Read these off the array that follows. Indices start at 0.
1) Report the entry directly below 74.
2) Report the top-left entry.
3) Report the entry just left of the largest entry.
4) Report the smallest entry.
5) Report the entry directly below 33.
6) Report the entry directly above 14.
7) Report the entry at row 1, column 0.
8) Report the entry in the bottom-left corner.
78,12,35,38,24,52
74,29,17,21,15,13
78,47,22,57,78,69
37,33,34,40,62,71
55,65,14,77,81,22
1) 78
2) 78
3) 77
4) 12
5) 65
6) 34
7) 74
8) 55

M = -.47 -.05 -.25 .12 .17 .00 -.14 -.02 .23 -.32 -.03 .35 .01 -.30 -.05 -.28
Give the entry just left of .12.
-.25
Give the entry just left of -.02.
-.14
The entry just right of .35: .01
Give the entry just right of -.30.
-.05
Give the maximum.
.35
Give the entry just left of the largest entry.
-.03
The entry just right of .12 -> .17

array([[-701, -739, -707, -725, -602, -663, -181, -759, -593, -759, -769,
        -774, -603, -783, -154],
       [-618, -671, -713, -701, -764, -756, -753, -767, -728, -680, -767,
        -733, -526, -725, -563],
       [-742, -466, -600, -779, -759, -713, -749, -774, -731, -758, -768,
        -775, -480, -719, -527],
       [-491, -728, -792, -757, -787, -752, -710, -730, -389, -600, -258,
         716, -710, -472, -645],
       [-784, -791, -768, -761, -735, -736, -744, -769, -615, -739, -766,
        -377, -572, -545, -411],
       [-544, -626, -691, -772, -526, -648, -750, -778, -692, -722, -771,
        -773,  -31, -586, -620],
       [-605, -625, -686, -781, -739, -764, -793, -765, -700, -766, -640,
        -692, -730, -781, -729],
       [-598, -696, -746, -776, -336, -491, -741, -644, -560, -727, -643,
        -783, -655, -656, -698],
       [-609, -749, -752, -780, -650, -684, -750, -762, -521, -759, -761,
        -773, -567, -775, -576],
       [-718, -701, -756, -741, -628, -646, -787, -643, -696, -775, -562,
        -652, -775, -702, -732],
       [-703, -465, -656, -777, -764, -715, -785, -734, -781, -682, -769,
        -733, -357, -590, -695],
       [-339, -580, -741, -769, -734, -734, -774, -785, -708, -776, -619,
        -416,  -43,  -30, -674],
       [-609, -772, -771, -646, -700, -795, -638, -686, -625, -547, -222,
          31, -782, -547, -565]])
Report the entry just right of the centre entry.
-700
Report the entry just left of -777.
-656
Report the maximum.
716
Report the entry at the centre.
-765
Report the entry just left of the largest entry.
-258
The entry just right of -603: -783
Report the smallest entry.
-795
Report the entry just right of -715.
-785
The entry just left of the smallest entry is -700
The entry just left of -593: -759
The entry just right of the largest entry -> -710

Read these off the matrix that follows.
1) Read off the entry just right of .32.
2) Read off the entry in the top-left corner.
3) Read off the entry just left of .32.
4) Read off the entry directly above the smallest entry.
5) Read off the entry in the bottom-right corner.
[[ .21  .17  .21 -.09]
 [ .50  .32  .50 -.28]]
1) .50
2) .21
3) .50
4) -.09
5) -.28

[[ .11 -.01 -.27  .10  .06 -.04 -.10 -.03 -.17 -.02  .02  .03]
 [-.05  .01 -.03 -.10  .01 -.07 -.04  .03  .21  .10 -.19  .03]
 [-.09 -.03  .42 -.06 -.06  .02  .07  .01  .26  .02 -.14  .03]
 [ .16 -.04 -.19  .20  .04  .01 -.06 -.08 -.32 -.11  .20  .02]
 [ .11  .00 -.32  .08  .07 -.07 -.13 -.03 -.12  .01 -.03  .05]
 [ .01 -.08  .25  .09 -.03  .03  .07 -.06  .16 -.04  .09  .06]
 [-.04  .03  .26  .00 -.08  .16  .18  .02 -.17 -.13  .31 -.09]
 [-.03  .00  .15  .00 -.04  .07  .09  .00 -.01 -.05  .12 -.03]
 [-.12 -.03  .25 -.14 -.02 -.06  .03  .04  .50  .13 -.28  .07]
 [-.09  .03  .09 -.12 -.02 -.01  .02  .05  .14  .06 -.14 -.03]
 [ .06 -.05  .04  .11 -.01  .05  .05 -.06 -.05 -.08  .22  .02]
 [ .17  .00 -.33  .17  .06  .00 -.08 -.05 -.32 -.09  .19  .03]]
Counting starts at 0.
Find the entry in row 0 and column 0.
Answer: .11
Find the bottom entry of the column that holds the smallest entry.
Answer: -.33
The top-right entry: .03
Find the entry in row 0 and column 2.
Answer: -.27
Find the entry at row 1, column 0.
Answer: -.05
Find the bottom-right entry.
Answer: .03
The entry in row 2 and column 2 is .42
The entry at row 1, column 2 is -.03
Find the entry at row 0, column 1.
Answer: -.01
Find the entry just left of the smallest entry.
Answer: .00
The entry directly above the smallest entry: .04
Find the entry in the bottom-left corner.
Answer: .17
The entry just left of .22 -> -.08
Find the largest entry.
Answer: .50
The entry directly above the largest entry is -.01
Find the entry in row 2 and column 0.
Answer: -.09
The entry just right of .13 is -.28
Find the entry at row 2, column 1.
Answer: -.03
Find the bottom entry of the column that holds the largest entry.
Answer: -.32
